These are the activations of a small neural network, seen along a few directions. Each row is one input.
Each table varies a few parts of the input and shows all the possible inputs, shuffled.
A made-up example of a description, with smaller parts first: ring(8) and (point or line(9) or (values(2) and line(6))).
Shared parts are said once, and a part with two or three values counts as separate values.

Other details of the inputs vary at random and push rows far along two fixed directions, the same in every table; ignore that.

A family of inputs:
row 1: [  9   8   2  11   6 -27  19  22  25  11  -8   4]
row 2: [ -8  10 -13  12  11 -25  14  33  14   5   6   4]
row 3: [ -7  22  18  12  10 -22  24  19  24   2  -6 -10]
row 4: [  2 -30  -1  17  -7  16   0  -6 -15  -1  13   9]
row 5: [ -5 -24  18   4   9  24   5   1 -25  -2   2   8]
row 6: [ -6   7  21  12  12 -12   9  27  30  15  -5  10]
row 7: [ -9 -19  -5  14  -3  -1   5 -18 -20 -10   5   4]
row 8: [  3  12  -5 -42 -18  20 -26 -20 -34  -4  23 -27]
row 9: [ 13 -10  17   7 -10  12  20 -22 -26  -7  -3  -8]
row 10: [-13 -13 -19   7  -7  14  16 -17 -11 -10 -28  10]
row 11: [ -7  -9 -20   9 -12  21  22 -14 -13 -14 -20  -4]
row 12: [ -9  28  -8 -42  -8 -10 -37   2   3   4  14 -10]
row 13: [  8 -12  -3  12 -12   9  17 -24 -18 -14   9  -2]
row 14: [  3  26  -5 -29  -2   1 -48   7   8   4  17 -11]
row 15: [ -2   3  -6  30   7 -19  -7  21  31  -4   7   6]
row 16: [ -3   0 -19  18   6 -28  11  25  23   5   8   0]
row 17: [ -4 -23 -15  11 -11  29  11  -7  -8  -2 -19  14]
row 18: [-21  13  11   6  19 -25  10  25  18  -6  -8   6]
row 19: [ 12 -19 -12   9  -2   2  14 -16 -16  -1   6   6]
row 20: [ -3 -15 -27   7  -3  14  19  -7 -11  -3 -23   3]
row 21: [ 10 -26   1  14 -10  18   4 -17 -13  -1  10  18]
row 22: [  9  28   7 -45 -13 -13 -32  -9  15  12   0  -9]
row 23: [ 21  25  10 -34  -7  -2 -42  -3  20  11   3 -10]
row 24: [  6 -12  26  11  17  18   2 -19 -23   0 -10   0]
row 25: [ -6  10  -6  17  -1 -30  10   7  31  -6   0  16]
row 26: [ -7  10 -21  20   1  -4   5  19  38  -4 -25  11]
row 27: [  6   4  15  15  -2 -14   8  26  33  11  -4  17]
row 28: [  3  10   8 -50  -7  22 -24 -20 -33  -4  13 -32]
row 29: [  9  24   2 -48   7  -9 -23   0   6  25   3 -22]
row 30: [ -3  32  13 -50   1 -11 -32  -9  10  16  -2 -16]
row 31: [ -4 -21   5  13  -2  21   3   2 -26  -1  11  12]
row 32: [ -8  11  13  17  24 -13  -2  30  24  -6  -5   5]
row 33: [ -1 -15  -5  15 -10   6  13 -14 -21 -13  13 -11]
row 34: [ -1 -16   3  -1  18   6  17   0 -29   0  -2  -3]
row 35: [ 13 -18   1  20  -1  13  -2 -25 -13 -10   5  12]
Each input here is: values(5) and (point or ring(6)).
Question: The inputs of row 23 and row 27 match in every part but the values(5) part. If row 32 is changed in the same way as row 23 into row 27, which row does it become?
Answer: row 5
Question: Which other rows agree with row 18 in the values(5) part? List them by row number.
Answer: row 7, row 10, row 12, row 22, row 25, row 30
Question: A walk changes only the ring(6) part. It starts at row 29 and steps to row 34. List the rest of the walk in order.
Answer: row 2, row 16, row 19, row 1
Question: Which other rows does row 10 become when the values(5) part takes its other values? List them by row number.
Answer: row 11, row 17, row 20, row 26

A family of inputs:
row 36: [ -2 -17  16  21   6   9  17 -11 -18  -5 -10   8]
row 37: [ -1   9 -22 -23  -9   0 -25  -9   4   4   0  -5]
row 38: [  4  12   0 -31   1   3 -17   1  -1  10   1 -11]
row 39: [ 10   9   2 -23  -7   1 -24  -8   7  10  11  -4]
row 40: [  0 -20 -14  13  -6  16  11 -14 -10  -8  -5   0]
row 41: [-16  38   2   7   9 -45   5  47  59   5   0  -1]
row 42: [ -7 -20  13  20   8  12  20  -5 -22  -4  -7   7]
row 43: [ -3 -16  -7   9  -6  14  16 -13 -15 -11  -8  10]
row 44: [ -2 -13   7  19  10   4  29  -8 -23  -6  -5   1]
row 45: [  6   6  -2 -25  -6   2 -23   0   3  10  13  -6]
row 46: [  4  13  -1 -23  -4  -1 -23  -2  -1   0  13 -13]
row 47: [  3 -14 -11  15 -12  16  12 -11 -16  -4  -6   5]
row 48: [  4  10  -1 -23  -2   5 -27   2   1   4  11  -8]
row 49: [  1 -19   6  20   1   0  18  -7 -19  -6   5   5]
row 50: [  8  12   3 -21  -3   4 -27  -5   5   4   8  -7]
row 51: [ -9  12   9  45  20 -39  37  43  48  -2 -19  17]
Question: What is each input in this table made of?
Answer: values(4) or (values(3) and line(4))
Question: What sort of input is row 50?
Answer: values(3) and line(4)
Question: Which other rows does row 45 become when the values(3) part takes its other values? List them by row number.
Answer: row 39, row 49

A family of inputs:
row 52: [ -7  22 -12 -21  -2 -14 -29  13  22  -1  16 -10]
row 53: [ -8   4  15  42  17 -23  18  34  32   3  -4  19]
row 54: [  6 -27 -18   4 -20  28  -7 -28 -20  -5  -3  16]
row 55: [  9  19  -8 -19  -4 -23 -21  14  25   8  19  -6]
row 56: [  8   2  -5 -24  -5   5  -2 -20 -22   5  -1 -12]
row 57: [ -7 -15  -5  -7  -3  22   4 -30 -46 -13  -7 -10]
row 58: [  7  10 -12 -48 -16  20 -42 -15 -15   3  23 -19]
row 59: [ -8   6  18  40  14 -25  35  28  30  -7 -18  14]
row 60: [ -8 -21  17  30  22   4  36   6 -15  -4 -20  15]
row 61: [  2  30  10   4   3 -31 -15  35  52   6   6   2]
row 62: [  7 -25 -21   7 -12  32   6 -31 -20  -7 -19   4]
row 63: [ -6  30   5   7  16 -36 -13  52  58  14   3   8]
row 64: [  3 -22  12  34   4   0  23 -11 -15  -8   7  11]
row 65: [  4  21   7 -50  -3   6 -32  -8   5  13   1 -15]
row 66: [  3  24 -14 -59 -15  15 -37 -12 -10   6   7 -25]
row 67: [ -3 -26   2  19   1  14  34 -11 -32  -5 -11   0]
row 68: [ -1  -4   9  16   2  -4  23 -11  -8  -3  -7   1]
row 69: [  0 -29   2  26   1   9  21  -3 -22  -5   7   6]
Question: What is each input in this table made of?
Answer: values(2) and (point or line(8))
Question: The inputs of row 56 and row 55 match in every part but the values(2) part. If row 57 is changed in the same way as row 56 into row 55, which row does it become?
Answer: row 52
Question: Which other rows does row 67 become when the values(2) part takes its other values? List them by row number.
Answer: row 69
Question: Which other rows does row 68 become when the values(2) part takes its other values? List them by row number.
Answer: row 64
